Small tables with named rows and columns. After each table, cells are looked up by row and column.

Table sizomog
cols = nugotab, zer
damu: [51, 215]
merak: [225, 414]
pupakeb: [629, 294]
ditobat: [781, 495]
kadod: [405, 268]
kes: [593, 262]
sas: [236, 473]

pupakeb, zer => 294
damu, zer => 215
merak, zer => 414
pupakeb, nugotab => 629
kes, nugotab => 593
merak, nugotab => 225
kes, zer => 262
ditobat, nugotab => 781
kadod, nugotab => 405
sas, nugotab => 236
ditobat, zer => 495
sas, zer => 473
kadod, zer => 268
damu, nugotab => 51

tekal =
cols = gem, zorisen, daginik, zilim, nav
kuv: [18, 22, 17, 12, 24]
nesagep: [65, 7, 26, 9, 61]
tir: [64, 66, 69, 19, 20]
rur: [22, 18, 53, 46, 24]
pid: [42, 29, 20, 17, 24]
baluv: [63, 87, 22, 28, 68]
defusil: [34, 54, 71, 67, 50]
tav: [53, 56, 35, 19, 12]
zako: [47, 52, 13, 62, 20]
bodifof: [68, 21, 30, 64, 58]
nez: [36, 41, 4, 13, 58]
muto: [22, 17, 68, 20, 40]
gofe: [24, 71, 63, 62, 65]
sog: [87, 46, 48, 8, 11]

nez, zilim => 13
nesagep, daginik => 26
gofe, zorisen => 71
tav, daginik => 35
nez, zorisen => 41
tav, nav => 12
nesagep, gem => 65
defusil, gem => 34
defusil, zorisen => 54
muto, gem => 22
defusil, zilim => 67
nez, nav => 58
muto, daginik => 68
kuv, gem => 18

laf =
cols = rupan, pinod, tupe, per, vovupov, netu, big, rosolun, tezonu
nirove: [5.2, 6.9, 3.7, 8.3, 9.1, 4.9, 9.2, 8.2, 6.2]
pubanev: [4.3, 4.9, 7.1, 8.2, 8.9, 5.6, 6.5, 7.9, 7.4]
kizevo: [4.6, 5.7, 9.5, 6.8, 7.2, 5.5, 6.0, 6.9, 8.0]
luruz: [7.9, 5.0, 2.3, 7.2, 8.2, 7.1, 6.4, 6.5, 4.7]

rupan of luruz = 7.9
rosolun of pubanev = 7.9
big of nirove = 9.2
rosolun of luruz = 6.5
pinod of nirove = 6.9
vovupov of pubanev = 8.9
rupan of kizevo = 4.6
tezonu of pubanev = 7.4
big of kizevo = 6.0
netu of nirove = 4.9
tezonu of luruz = 4.7
big of luruz = 6.4
netu of pubanev = 5.6

puz =
,piza,todin,voz,rorunol,pul,ket,med,kas,sil,zugu
gis,111,155,97,193,99,38,191,110,179,195
tamivom,98,130,130,201,129,118,166,81,74,56
tes,131,182,50,122,149,184,135,42,194,75
zel,174,99,132,55,106,195,107,51,133,78
tif,39,45,58,135,77,104,96,46,178,174
tok,64,68,199,101,38,143,185,56,183,34
luneza,106,151,85,137,64,61,154,93,171,172

tes, kas: 42
tok, kas: 56
tes, zugu: 75
tif, sil: 178
luneza, rorunol: 137
tok, ket: 143
zel, pul: 106
tif, zugu: 174
zel, piza: 174
tif, kas: 46
luneza, zugu: 172
tif, piza: 39
zel, sil: 133
luneza, ket: 61
gis, ket: 38
tamivom, kas: 81
gis, voz: 97
tes, med: 135
gis, pul: 99
Which row has the largest zugu? gis

depi
cols = ziber, gunok, tivi, sos, zuvam, pino, lomu, guz, rivoda
pok: [57, 121, 125, 133, 113, 130, 164, 141, 124]
mab: [183, 139, 127, 122, 127, 141, 107, 136, 124]
defav: [147, 116, 124, 125, 138, 161, 129, 63, 132]
rume: [82, 125, 126, 126, 132, 195, 109, 68, 132]
popopod: [142, 141, 128, 126, 126, 149, 112, 119, 123]
gug: [84, 130, 128, 124, 118, 110, 134, 163, 129]
pizav: [114, 111, 124, 127, 131, 127, 77, 96, 125]
buba: [136, 136, 127, 121, 120, 90, 128, 81, 126]
zesoge: [84, 133, 125, 128, 120, 188, 109, 255, 128]
dav: [109, 121, 125, 129, 113, 103, 132, 59, 118]
nuven: [226, 136, 127, 126, 136, 68, 126, 71, 123]
giri: [101, 127, 128, 129, 139, 46, 81, 240, 128]

What is the gunok of defav in depi? 116
What is the gunok of rume in depi? 125
What is the pino of popopod in depi? 149
What is the zuvam of nuven in depi? 136
What is the sos of pok in depi? 133
What is the guz of popopod in depi? 119
What is the zuvam of giri in depi? 139
What is the pino of giri in depi? 46
What is the guz of pok in depi? 141
What is the guz of dav in depi? 59
What is the gunok of pok in depi? 121
What is the sos of mab in depi? 122
What is the sos of zesoge in depi? 128
What is the pino of zesoge in depi? 188

tulame.tsv
	duseg	toresi	rut	pofe	raserit
dulam	-121	580	83	890	-510
padunon	-121	370	62	906	-474
tokedaf	-121	852	-353	-390	621
zof	-121	-254	-47	820	-239
nen	-121	-224	-467	-334	834
fus	-121	660	-395	-441	716

nen, pofe => -334
nen, rut => -467
padunon, duseg => -121
padunon, toresi => 370
zof, rut => -47
fus, toresi => 660
tokedaf, duseg => -121
dulam, raserit => -510
nen, raserit => 834
dulam, rut => 83
padunon, rut => 62
dulam, toresi => 580
dulam, duseg => -121
zof, raserit => -239
zof, pofe => 820
padunon, pofe => 906
fus, duseg => -121
dulam, pofe => 890
tokedaf, rut => -353
nen, toresi => -224

des
cols = sote, legat, tarofi, zimi, bol
rif: [480, 521, 869, 772, 499]
zizola: [574, 509, 403, 792, 408]
mekado: [871, 583, 526, 224, 209]
duz: [256, 427, 549, 269, 410]
rim: [650, 652, 564, 851, 274]
tam: [642, 381, 685, 529, 687]
loz: [321, 586, 193, 438, 709]
borupem: [519, 657, 606, 537, 590]
lat: [712, 618, 468, 560, 284]

duz, zimi -> 269
rif, bol -> 499
borupem, zimi -> 537
rif, tarofi -> 869
rim, zimi -> 851
borupem, legat -> 657
rim, sote -> 650
loz, sote -> 321
lat, zimi -> 560
zizola, sote -> 574
mekado, zimi -> 224

vedaga.tsv
	vimeb	zud	devom	mekoba	zelik	gokad	duzo	vug
siziguz	-9717	48352	-55153	-74820	-15090	-46759	-74570	1141
tezomip	-510	-74183	-54518	-31506	33962	30806	-12957	-53245
zak	-34893	-18821	-26821	56970	4519	33172	10793	13786
vemoku	893	-8059	-65935	39242	-36978	-61329	-77558	27187
latet	-70603	-39369	-8884	-56657	18533	-47714	-69717	10000
nimi	-12766	5589	48851	-58212	9755	-39623	26128	-37469
buzomi	-22286	35313	43745	53846	51439	-38379	-28042	35216
nar	-68243	-72770	-5530	-56371	-63125	-50125	54560	7695

What is the vimeb of nimi in vedaga? -12766
What is the gokad of latet in vedaga? -47714
What is the gokad of siziguz in vedaga? -46759
What is the vug of vemoku in vedaga? 27187
What is the mekoba of buzomi in vedaga? 53846
What is the duzo of zak in vedaga? 10793
What is the mekoba of vemoku in vedaga? 39242
What is the zelik of nimi in vedaga? 9755

